Here are a small network's activations along a few directions, averaged over the inputs that share one value of a field.
Values that are neighbours, or in one group, have similar rows; names and order tell nothing.
In the rows, 500 means zero.
Random noise pushes rows far along 3 fixed directions. That doesn't count. These rows show it; they differ only by the noise:
[387 282 562 557 350 614 545 559 393 429 484 529 537]
[343 322 281 447 589 553 476 522 388 513 493 490 388]
[595 485 526 561 412 544 555 489 614 342 469 513 546]
[377 163 666 513 250 497 624 584 345 500 470 633 549]
[551 477 386 496 527 506 523 477 587 403 475 503 465]


Field Fimo:
c10: [607 561 795 562 379 564 552 420 519 464 459 526 760]
c9: [592 506 488 527 308 406 461 432 590 502 452 492 605]
c3: [661 920 469 490 724 636 492 414 724 441 517 501 458]
c1: [439 639 431 598 518 536 359 497 575 392 504 300 467]
c8: [690 398 679 460 302 160 678 496 597 514 459 707 674]
c5: [649 456 583 466 520 452 571 569 451 437 526 452 514]
c7: [512 545 577 527 427 338 518 509 525 530 541 539 409]
c4: [290 435 655 488 388 436 507 558 379 679 537 546 473]
c2: [456 470 671 457 484 610 513 555 304 627 520 487 600]
c6: [325 446 577 534 567 641 413 583 326 690 559 549 420]
The values of Fimo form a ring.
- Going along Fimo from c10 by way of its neighbour c2, in what order are c9, c3, c8, c4 met? => c3, c4, c9, c8
- How many steps from neighbour to neighbour lead from c7 to c5, at the fewest? => 4

Field Bel:
m6: [407 636 304 482 580 570 320 368 531 559 490 462 347]
m4: [362 465 402 558 459 492 434 605 486 394 507 323 421]
m10: [334 381 516 430 496 564 571 513 269 694 552 703 373]
m1: [523 457 523 659 298 579 423 543 584 317 492 496 600]
m8: [593 542 487 437 604 658 484 459 542 451 422 541 575]
m2: [621 608 601 547 682 627 532 510 484 388 538 450 599]
m7: [368 247 654 523 366 429 589 603 350 438 484 466 674]
m9: [108 208 599 488 343 499 481 613 213 792 554 469 354]
m3: [485 370 954 560 231 450 683 589 395 726 538 655 605]
m5: [556 414 388 467 477 509 498 470 433 387 465 482 607]
The values of Bel form a network in which each value has 3 neighbours.
- Which values are neighbours of m6? Give them in the order they are listed. => m10, m1, m9
- Which values are neighbours of m7? Give them in the order they are listed. => m4, m2, m5

Field Gem:
g2: [262 156 539 527 382 257 400 669 266 600 438 581 382]
g7: [517 317  61 273 597 208 434 362 427 624 437 590 409]
g6: [337 426 776 566 227 477 457 522 385 593 491 466 534]
g9: [512 422 419 429 535 513 663 439 357 509 425 552 651]
g3: [398 278 700 353 266 212 646 629 446 738 518 733 329]
g10: [399 418 396 432 464 289 400 559 595 435 581 402 359]
g11: [477 298 774 406 209 348 801 638 392 890 588 814 335]
g4: [259 469 972 587 229 545 692 689 374 611 483 668 555]
g8: [807 371 726 497 391 448 727 552 506 418 475 665 669]
g5: [457 424 489 373 804 637 460 491 472 616 545 501 504]
g12: [404 287 144 327 646 262 482 413 398 481 484 429 357]
g1: [657 545 694 508 475 469 587 354 492 590 425 733 749]
The values of Gem form 3 separate groups.
- List the group mates of g7, in the order listed. => g2, g10, g12
- List the group mates of g3, in the order listed. => g6, g11, g4
